Each row below holds a small network's activations on one input, seen along a few directions.
Each table varies a few parts of the input and shows all the possible inputs, shuffled.
Descriptions start from the smaller parts, as in this example, which fits no table here: one of 3 separate values, together with either a single point or one of 11 places around a ring or (one of 4 places along a line, together with one of 5 places around a ring).
Shared parts are said once, and a part with two or three values counts as separate values.
In the rows, 128 means zero.

Other details of the inputs vary at random and push rows far along two fixed directions, the same in every table; ignore that.
These rows show it; all are for the same input, with only those details redrawn:
[139 115 197 110 172 162  89  98 163 121  16 123  93 130]
[187  92 108  87 164 117  47 106 145 150  97 148  88  86]
[ 75 146 163 135 112 149 169 128 119 109 113 108 157 150]
[ 63 152 137 139  92 138 187 138 101 110 158 107 176 149]
[ 63 151 137 139  92 138 187 138 101 110 158 107 176 149]
[169 100  86  95 140 108  73 118 126 148 142 146 111  89]
[140 115 197 110 172 162  89  98 164 120  16 124  93 130]
[187  92 107  88 164 117  48 106 144 150  99 149  89  86]

Table:
row 1: [157 133 209 145 181 147  89 114 173 110  28 147  82 136]
row 2: [131 120  54 119  98 100 138 140  96 146 212 125 149 114]
row 3: [119 123  72 116 105 105 125 135 103 138 198 130 154 105]
row 4: [197 119  87 132 143  92  90 137 136 144 159 169  93 106]
row 5: [105 159 173 164 129 134 149 138 140 104 117 135 135 148]
row 6: [107 157 163 161 124 131 148 138 133 107 125 140 131 148]
row 7: [ 86 140 147 142 101 145 180 137 121 122 132  95 155 157]
row 8: [181  96  88 100 153 115  73 114 137 156 125 135  93  95]
row 9: [122 125 160 121 148 154 123 114 144 125  74 118 116 136]
row 10: [170 129  70 145 119  85 123 151 116 138 204 162 122 114]
row 11: [169 132  80 147 124  92 117 147 127 138 189 159 118 115]
row 12: [105 160 170 161 124 131 157 141 132 104 123 137 137 151]
row 13: [114 157 163 170 122 135 168 142 137 108 120 136 126 163]
row 14: [139 113 180 121 151 160 114 109 159 131  40 110  96 144]
row 15: [130 122  66 121 106 105 136 139 104 143 199 121 149 113]
row 16: [125 123  65 115 103 107 134 137 100 141 198 131 150 115]
row 17: [199  83 102  94 157 117  61 114 148 159 101 137  84  97]
row 18: [177  95  74 101 130 110  86 125 129 162 154 134 103  99]
row 19: [ 78 147 144 139 110 146 175 133 117 114 132 105 163 152]
row 20: [136 116  69 107 110 101 114 133 103 142 191 137 143 100]
row 21: [ 68 150 131 141  96 139 194 142 100 112 158 104 177 155]
row 22: [127 122 154 125 144 145 131 119 137 126  83 110 121 138]
row 23: [109 126  46 119  85  92 145 146  81 138 241 131 173 105]
row 24: [ 89 140 160 139 106 150 182 135 123 120 113  97 150 162]
row 25: [104 158 162 163 123 132 152 140 133 108 131 137 133 145]
row 26: [101 137 157 127 128 150 154 125 127 117  98 112 141 147]
row 27: [132 149 176 164 144 142 144 132 153 112  88 139 105 154]
row 28: [ 85 139 157 132 117 148 153 122 123 113 111 112 147 145]
row 29: [186  96  90  98 152 111  75 116 135 154 123 137  97  96]
row 30: [ 90 136 160 131 125 151 145 120 130 116 102 112 139 140]
The inputs of row 27 and row 10 match in every part but one. If row 30 is changed in the same way as row 27 into row 10, which row does it become?
> row 23
What is each input in this table made of?
> one of 5 places around a ring, together with either one of 2 separate values or one of 4 places along a line

Table:
row 31: [159 100  99  94 139 109  82 118 124 145 134 129 117  91]
row 32: [ 91 171 110 178  88 109 188 155 107 113 208 139 153 150]
row 33: [163 100 159 104 180 161 109 107 162 137  27 106  87 134]
row 34: [180  95  91  80 153 109  67 111 121 148 117 153 101  93]
row 35: [131 152 150 166 117 120 164 157 136 118 145 146 130 152]
row 36: [133 119 172 105 149 154 121 107 142 121  46 121 110 144]
row 37: [178 136  81 139 132  80  94 151 119 132 195 180 123  99]
row 38: [ 54 147 110 126  76 132 163 138  96 123 203 109 183 125]
row 39: [122 107  72 118  85 114 113 134 119 159 191 106 136 111]
row 40: [155  99  73 101 114 101 103 130 110 155 175 124 125  91]
row 41: [ 82 148 126 129 121 149 186 130 105 116 132 101 173 150]
row 42: [138 112 172 111 144 159 128 110 144 131  45 117 103 146]
row 43: [129 120  55 104 129 109 129 127  95 134 187 132 162 105]
row 44: [ 97 129 185 137 117 168 179 122 132 119  58  90 131 179]
row 45: [189 120 103 153 139 106  96 133 151 150 145 149  77 121]
row 46: [ 48 145 149 127  99 146 149 123 116 108 145 111 175 131]
row 47: [140 149 211 175 148 150 147 139 169 108  57 126 101 175]
row 48: [179 131  72 133 139  75  79 147 119 126 196 190 123  90]
row 49: [178 137 192 143 172 130  92 124 176 117  49 162  84 136]
row 50: [ 90 131 198 121 151 156 124 102 136 101  53 115 141 133]
row 51: [146 102  96  94 128 123  64 115 139 152 136 131 108  86]
row 52: [166 130 110 142 157 102  79 124 140 121 146 176  97 102]
row 53: [199  80  73  95 161 121  84 117 143 169 114 119  93 111]
row 54: [ 87 145 124 128 115 149 193 133 109 119 134  96 167 157]
row 55: [ 64 136 145 133  83 152 169 134 122 129 149  94 157 143]
row 56: [ 78 144 157 119 120 148 164 119 109 100 108 122 162 149]
row 57: [158  99 175 115 156 152  92 103 157 139  43  99  90 127]
row 58: [136 148  87 156 121  95 129 146 116 127 199 163 126 112]
row 59: [100 162 146 182 102 128 186 149 128 113 159 130 129 159]
row 60: [ 67 147 145 130 104 134 167 134  99 111 144 104 175 137]
What is each input in this table made of?
> one of 5 places along a line, together with either one of 2 separate values or one of 4 places along a line
The inputs of row 51 and row 38 match in every part but the place on the line of 5. If row 49 is changed in the same way as row 51 into row 38, which row does it become?
> row 37
List by row number the other rows that have the place on the line of 5 in common with row 43.
> row 46, row 48, row 50, row 52, row 56
List by row number the other rows that have the place on the line of 5 in common with row 44.
> row 39, row 45, row 47, row 53, row 57
Change only the place on the line of 4 in row 41. List by row number the other rows that result.
> row 34, row 38, row 60
Change only the choice among 2 separate values in row 49. List by row number the other rows that result.
> row 32
